A small network was shown many inputs. Here are its activations along a few directions, one row for each input.
Each table varies a few parts of the input and shows all the possible inputs, shuffled.
A made-up example of a description, with smaller parts first: one of 3 separate values, together with either a single point or one of 9 places around a ring or (one of 4 places along a line, together with one of 5 places around a ring).
Shared parts are said once, and a part with two or three values counts as separate values.
(in the rows, 128 means zero)

Other details of the inputs vary at random and push rows far along two fixed directions, the same in every table; ignore that.

Rows:
R1: [124 137 133 139 121 133 123 129 125 131 120]
R2: [127 143 175 134 117 129 127 118 149 109 124]
R3: [126 151 160 144 119 116 113 126 148 118 106]
R4: [130 143 139 133 122 156 124 133 126 120 144]
R5: [138 112 100 119 140 146 132 129 109 134 144]
R6: [118 135 127 120 134  52 105 112 160 111  75]
R7: [125 145 140 133 115 156 127 134 126 120 142]
R8: [133 110 101 118 132 142 141 125 107 141 142]
R9: [110 103 100 125 132 129 158 152 112 153 152]
R10: [108 140 187 145 123 117 136 138 161 103 134]
R11: [124 150 157 139 111 143 128 132 137 128 128]
R12: [114 117 114 119 124 137 156 158 123 141 165]
R13: [108 111 117 125 130 142 160 150 116 134 160]
R14: [138 140 171 141 130 132 115 120 150 106 125]
R15: [122 124  99 122 120 144 137 134 107 147 135]
R16: [132 139 165 134 114 139 133 126 138 128 131]
R17: [140 115 113 129 135 156 133 129 109 137 146]
R18: [133 131 125 128 132 134 119 129 128 120 134]
R19: [132 109  57 104 154  65 106 126 125 133  98]
R20: [131 110 101 113 133 139 140 126 108 137 144]
R21: [127 129 114 118 114 147 141 137 115 146 143]
R22: [137 121 113 131 129 156 129 135 108 143 144]
R23: [135 116  96 126 135 150 130 131 104 138 140]
R24: [118 139 117 126 143  38  91 113 162 106  63]
R25: [136 132 147 125 124 129 128 125 137 125 134]
R26: [131 136 165 132 129 112 119 113 151 107 116]
R27: [131 119 120 122 120 148 144 128 111 146 141]
R28: [120 146 173 138 117 134 128 118 143 109 118]
R29: [136 121 132 128 150  49  99 107 162 117  71]
R30: [122 146 156 142 118 150 125 127 131 114 129]
R31: [110 135 178 147 128  84 129 137 167 116 108]
R32: [123 144 157 130 113 144 132 126 137 116 135]
R33: [120 129  98 113 120 142 135 136 113 134 142]
R34: [120 139 159 139 121 118 125 114 142 114 106]
R35: [136 136 176 143 132 134 122 114 146 108 123]
R36: [125 125 132 122 126 129 136 120 126 124 128]
R37: [140 136 140 137 124 155 125 136 125 134 141]
R38: [135 132 168 141 121 142 132 120 135 128 130]
R39: [135 114 123 129 150  64 106 106 147 123  81]
R40: [118 148 171 148 115 134 124 120 142 111 113]
R41: [118 112  64 115 145  78 114 122 116 132  92]
R42: [140 119 131 135 136 131 123 125 126 134 126]
R43: [131  96  55  97 153  54 117 119 122 147  94]
R44: [144 117 107 122 135 142 129 135 115 145 142]
R45: [108 102  95 123 135 132 159 150 108 145 153]
R46: [124 151 155 134 111 144 127 132 139 122 134]
R47: [134 134 109 122 124 153 127 140 114 136 149]
R48: [128 123  96 122 132 148 129 134 105 133 141]
R49: [142 133 143 131 130 134 120 128 138 123 133]
R50: [132 122  97 127 129 147 128 136 104 146 138]
R51: [132 140 160 144 127 150 122 125 133 111 132]
R52: [124 120 100 117 121 142 141 131 107 149 137]
R53: [141 140 172 138 127 128 118 119 153 114 126]
R54: [138 128 144 127 132 134 125 122 137 119 135]
R55: [130 137 140 143 122 159 126 130 119 125 137]
R56: [125 104  56  92 146  60 120 121 125 139  99]
R57: [134 129 103 124 127 145 127 141 111 144 139]
R58: [120 131 113 122 119 154 139 132 111 132 142]
R59: [127 116 109 119 128 128 138 122 115 136 128]
R60: [140 114 117 126 133 154 137 125 111 138 146]
Description of these inputs: one of 6 places around a ring, together with either a single point or one of 9 places around a ring.
Changing only the place on the ring of 6 turns R3 into R30. The same change can be made to R43. Which row results?
> R20
Changing only the place on the ring of 6 turns R17 into R44. The same change can be made to R55. Which row results?
> R57
Which other rows agree with R26 in the place on the ring of 6? List them by row number.
> R2, R4, R7, R10, R14, R18, R32, R33, R54
Change only the place on the ring of 9 in R39. List by row number the other rows that result.
> R1, R15, R22, R27, R38, R42, R50, R52

Rows:
R61: [135 154 135 135 100 218 132 138 101 136 169]
R62: [141 139 100 118 137 107  98 122 132 122 106]
R63: [100 124 145 136 127  74 135 122 149 124  94]
R64: [133 130 148 128 142  79 110 126 164 104 114]
R65: [144 110  52  97 141 135 126 144 100 146 156]
R66: [101 124 145 137 127  74 134 124 150 123  95]
R67: [126 145 213 151 119 157 144 140 159 109 158]
R68: [171 105 148 139 128 224 151 111  89 156 175]
R69: [142 132  85 114 138 113 100 128 122 127 115]
R70: [112 142 212 157 120 121 143 131 167 108 128]
R71: [148 145 151 128 112 204 136 145 117 132 185]
R72: [117 167 190 155 105 142 116 113 146 106 104]
R73: [103 136 132 130 122  83 125 116 138 122  82]
R74: [111 104 104 120 138 100 149 141 127 138 133]
R75: [121 117 136 124 145  89 129 135 149 118 125]
R76: [136 105  76  99 140 128 137 146 114 142 162]
R77: [109 145 161 143 102 153 143 130 125 126 126]
R78: [161  97 129 134 161  89 104  83 129 128  80]
R79: [118 123  65 112 126 120 125 128  99 142 115]
R80: [132 119  32 101 130 147 123 137  82 153 139]
Describe the family of inputs behind these rows.
> one of 2 separate values, together with either a single point or one of 9 places around a ring
Changing only the choice among 2 separate values turns R74 into R70. The same change can be made to R64. Which row results?
> R76
Change only the choice among 2 separate values in R71. List by row number the other rows that result.
> R65

Rows:
R81: [ 95 142  95 103 107  87 134 127 131 132 100]
R82: [138 138 246 149 124  91 126  86 189  96  87]
R83: [119 131 129 152 113 213 153 163  93 144 188]
R84: [147  91  41  77 138 150 149 144  87 161 188]
R85: [167 109 123 103 119 222 164 144  99 159 224]
R86: [113 135  43  83 128  64 110 142 128 131 110]
R87: [143 153 227 165 143  99  91 119 187  78 104]
R88: [129  72  76 113 147 116 159 121  93 168 130]
R89: [129 128 172 124 108 173 164 120 126 132 160]
R90: [112 141 235 170 122 123 134 102 161 105  97]
R91: [138  87  98 138 166  90 125 129 123 142 114]
R92: [135 106 114 144 130 230 168 159  80 160 204]
R93: [121 118  55  85 141  60 113 125 135 124 108]
R94: [161 131 199 153 143 152 118 132 162 109 152]
R95: [119 175 171 148 110 155 112 158 150 104 145]
R96: [108 123  99 103 117  84 136 118 129 128 103]
R97: [ 97 136  89 141 131  95 115 148 125 129 102]
R98: [ 95 104  70 118 137  64 134 121 114 140  83]
R99: [135 149 149 138 120 183 129 157 127 118 174]
R100: [198 146  61 120 155  89  14  39 108 112   8]
R101: [ 88 172 195 163  90 146 138 133 142 118 109]
Describe the family of inputs behind these rows.
> either a single point or (one of 4 places along a line, together with one of 5 places around a ring)

Rows:
R102: [201 198 164 136  91 241  67  83 113 107 126]
R103: [147 127 139 121 136 131 123 140 141 121 148]
R104: [111 141 169 132 104 179 157 126 121 130 154]
R105: [104 130  87 128 130 128 132 148 113 135 128]
R106: [139 134 163 122 119 133 134 121 148 122 141]
R107: [119 138 149 118 128  59 115 106 171 106  86]
R108: [127 109 122 122 148  69 117 103 142 119  92]
R109: [111 132 122 129 117 109 132 123 124 140 100]
R110: [115 159 150 134 106 157 132 154 135 126 153]
R111: [120 130  91 122 124 124 127 147 119 142 134]
R112: [135 136 179 147 148  97 104 121 164  92 109]
R113: [113 143 133 111 116 110 133 134 144 117 123]
R114: [139 120 136 118 130 104 130 111 137 131 119]
R115: [109 128  74  99 131  70 121 142 136 125 107]
R116: [129 132 139 148 133 148 125 140 127 126 141]
R117: [138  92  39 105 160 134 131 151  91 152 159]
R118: [125 121 147 148 147  67 106 101 144 114  70]
R119: [138 125 122 131 156  67  95 124 159 119  90]
R120: [119 124 115 129 131  65 114 110 140 129  74]
R121: [124 152 175 128 113 123 125 130 157 107 133]
R122: [137 122 132 133 125 140 132 124 116 145 129]
R123: [137 129 171 162 140 133 117 123 140 117 113]
R124: [141 131 158 154 131 186 133 144 125 128 162]
R125: [112 109  52  80 131  84 142 132 116 146 122]
R126: [134  91  30  76 149  88 129 137 106 151 138]
R127: [135 100  40  88 140 127 136 152  94 155 165]
R128: [135 140 142 133 128 128 115 144 142 122 142]
R129: [115 164 207 171 108 168 125 137 149 107 137]
R130: [150 103 103 106 141 118 135 118 121 144 134]
R131: [122 116  59  96 126 122 139 152 104 144 154]
R132: [139 120 165 135 146 102 121 108 156 106 114]
R133: [132 107  49 106 149  90 117 141 112 151 124]
R134: [117 130 112 132 133  65 106 119 147 127  75]
R135: [132 106  60 115 137 165 141 158  88 151 177]
R136: [154 102  74  93 135 180 153 152  90 159 197]
R137: [127 130  86 114 113 176 146 164  98 151 184]
R138: [131 119 104 128 144  74 107 119 137 135  88]
R139: [109 134 141 153 138  61 101 111 155 108  62]
R140: [134 127 134 133 120 185 144 152 110 128 182]
R141: [116 133 160 136 126  97 127 112 154 105 107]
R142: [118 132 155 152 117 146 136 119 119 129 119]
R143: [121 144 173 139 109 174 145 138 131 110 163]
R144: [149 102  68 114 133 189 147 151  81 175 180]
R145: [125 103 115 125 148  75 117 103 131 127  84]
R146: [111 136  89 119 121 126 132 151 119 141 129]
R147: [ 99 132 108 120 139  60 112 132 149 105  89]
R148: [131 131 154 156 126 164 131 132 121 132 140]
R149: [112 136 127 139 130 112 116 139 138 112 122]
R150: [182 178 134 138 123 181  44  69 111  95  78]
R151: [145 118 164 136 135 162 141 116 127 130 151]
R152: [149 120 160 132 129 145 134 116 132 135 130]
R153: [135 118 137 128 130 110 126 111 132 135 109]
R154: [107 137 115 132 129  65 110 123 149 124  70]
R155: [109 158 164 150 108 178 139 153 131 114 155]
R156: [117 126 146 129 121 132 140 116 130 125 128]
R157: [114 131 124 118 111 167 161 138 111 136 164]
R158: [142 115 165 146 138 147 135 112 126 126 126]
R159: [150 124 153 120 136 130 132 121 147 125 142]
R160: [125 149 200 148  96 170 143 118 137 126 134]
R161: [137 116 125 120 125 169 150 132 112 138 172]
R162: [130 141 188 145 127 133 122 124 154  98 134]
R163: [116 139 145 117 108 126 144 123 135 130 125]
R164: [109 145 151 153 112 166 140 139 117 132 135]
R165: [121 132 173 148 107 180 152 122 117 128 143]
R166: [115 153 183 149 115 134 124 134 151  97 133]
R167: [105 132 124 119 125 105 134 131 133 112 119]
R168: [145  84  36  98 158  98 129 124  92 166 119]
R169: [123 136 161 129 117  96 127 108 154 118 103]
R170: [110 121 107 114 126  71 127 112 134 133  79]
R171: [110 133 156 139 108 166 151 124 114 135 134]
R172: [142 102  95 113 151 119 131 130 119 126 142]
R173: [107 124 116 138 126 116 139 121 111 134 101]
R174: [147 147 185 149 126 154 116 140 153 114 150]
R175: [145  93  83 125 135 206 160 141  68 169 179]
Changing only one part turns R165 into R160. The same change can be made to R118. Which row results?
> R122
Changing only one part turns R128 into R135. The same change can be made to R169. Which row results?
> R156
Describe the family of inputs behind these rows.
> one of 2 separate values, together with either a single point or (one of 4 places along a line, together with one of 9 places around a ring)
Change only the choice among 2 separate values in R148. List by row number the other rows that result.
> R138
Change only the place on the ring of 9 in R130. List by row number the other rows that result.
> R103, R119, R136, R144, R152, R159, R168, R174
A walk changes only the place on the line of 4. It starts at R123 and steps to R148. List the rest of the walk in order.
> R139, R164
